These are the activations of a small neural network, seen along a few directions. Each row is one input.
Each table varies a few parts of the input and shows all the possible inputs, shuffled.
A made-up example of a description, with smaller parts first: one of 6 places along a line, together with either a single point or one of 11 places around a ring or (one of 2 separate values, together with one of 8 places around a ring).
Shared parts are said once, and a part with two or three values counts as separate values.
In the rows, 128 means zero.

Other details of the inputs shift rows strongly along three fixed directions, in all tables alike. That doesn't count.
These rows show it; all are for the same input, with only those details redrawn:
[168  79 112 102 133  97 148 119  42 148 108 189  88]
[124 150 173 162 129 152 125  64 108 167 131  28 165]
[136 159 102  64 132 160 165 157 228 124 152 156  98]
[119  91 115 125 101 237 173  91 123 193 171  57 126]
[120  87 117 125 100 237 171  87 126 192 171  58 125]
[168  82 110 101 134  96 149 121  39 149 109 188  89]
[153 206 184 126 169  33  93 106 156  99  87 122 148]

Rows:
row 1: [115 193 166 156 178  56  59 136 140  36  92 122 156]
row 2: [113  99 116 136 153 118 151 106  99 143 114 103 121]
row 3: [111  67 106 116 146  92 125 140  31 121 127 182  68]
row 4: [100 149 121  66 126 159 138 180 217 105 180 158  86]
row 5: [154  57  82 132 150 114 147 136  42 103  79 184 112]
row 6: [134 162 102  65 132 161 166 161 225 125 150 156  97]
row 7: [127 133 134 166  88 160  89  93 112 140  87   5 190]
row 8: [124 144 107  65 134 152 172 165 232 120 148 153 105]
row 9: [ 78  72 115 175  75 225 147 117 129 179 204  80 134]
row 10: [170 205 174 143 164  62  83 118 150  65  68 131 172]
row 11: [140  61  82 148 144  86 146 131  58 157 104 206 115]
row 12: [153  66  81  87  96  74 125 138  47 155  82 161  88]
row 13: [108 110 130 156 111 169 124 142  97  95 145  96 133]
row 14: [117 148 110  82 121 188 128 192 210  70 162 165 112]
row 15: [103  99 143 138 119 116 126 124  87 122 154 106 104]
row 16: [124 144  63  84  84 139 129 182 244 150 130 158 125]
row 17: [140  98 120 156 124 140 151 130  94 108 101 107 146]
row 18: [134 192 166 175 155  14 104 128 170 105  89 137 176]
row 19: [158  67 107 136 123  92 144 135  56 166 110 215 123]
row 20: [115 161 165 197 112 179 120  73 137 193 143  40 195]
row 21: [128 215 197 127 161  40  60 120 139  82 120 126 131]
row 22: [139 123 138 140 121 167  95 129  72 105 141 125 130]
row 23: [115 136  98  80 126 140 185 168 236 109 145 144  96]
row 24: [173  65 106 119 132 118 145 145  38 114  87 192 120]
row 25: [ 77 148  93 114 125 160 133 178 229 113 167 185 100]
row 26: [ 88 145 179 195 105 153  91  79 106 159 167  61 185]
row 27: [131 215 189 161 148  43  48 124 151 101 123 157 157]
The inputs of row 19 and row 8 match in every part but one. If row 16 is changed in the same way as row 19 into row 8, which row does it become? -> row 12
What is each input in this table made of? -> one of 3 separate values, together with either a single point or (one of 2 separate values, together with one of 4 places along a line)
Which other rows does row 21 become when the place on the line of 4 takes its other values? List them by row number. -> row 3, row 4, row 15

Rows:
row 28: [142  88 118 138 118 146 129 123  72 137 118 140 133]
row 29: [102 141 163 151 130 137 106 102 110 123 141  70 141]
row 30: [152 174 152 128 151  37 101 134 143  88  78 140 149]
row 31: [125 129 110 110 116 133 147 142 175 140 141 140 122]
row 32: [152 119 100 106 127 111 126 151 121 118 106 173 115]
row 33: [110 105 114 137 123 160 159 114 132 164 139 106 124]
row 34: [135 168 155 120 135 105 120 118 162 121 122  99 140]
row 35: [ 93 134 152 165 124 129 107 110 119 132 141  84 146]
row 36: [121 115 128 130 119 180 140 121 115 137 161 110 121]
row 37: [128 126 100 104 138 141 158 146 174 117 122 138 117]
row 38: [146 100 121 122 118 138 128 114  70 156 125 133 114]
row 39: [117 141 158 166 123 136 109  99 122 148 134  89 166]
row 40: [114 169 152 152 136 111 110 127 161 113 135 120 146]
row 41: [128 132 107 116 127 154 139 157 164 101 140 150 120]
row 42: [128 137 103 108 117 138 134 147 174 140 139 155 118]
row 43: [128 134 114  92 141 139 158 138 169 126 135 140 104]
row 44: [118  81 116 140 119 138 125 130  68 122 125 128 117]
row 45: [164 111 140 119 143  71 109 129  50 119 101 191 112]
What is each input in this table made of? -> one of 3 separate values, together with one of 6 places along a line
The inputs of row 41 and row 37 match in every part but the place on the line of 6. If row 40 is changed in the same way as row 41 into row 37, which row does it become? -> row 33
A walk changes only the place on the line of 6. It starts at row 29 and steps to row 36. List the rest of the walk in order. -> row 45, row 38, row 34, row 43
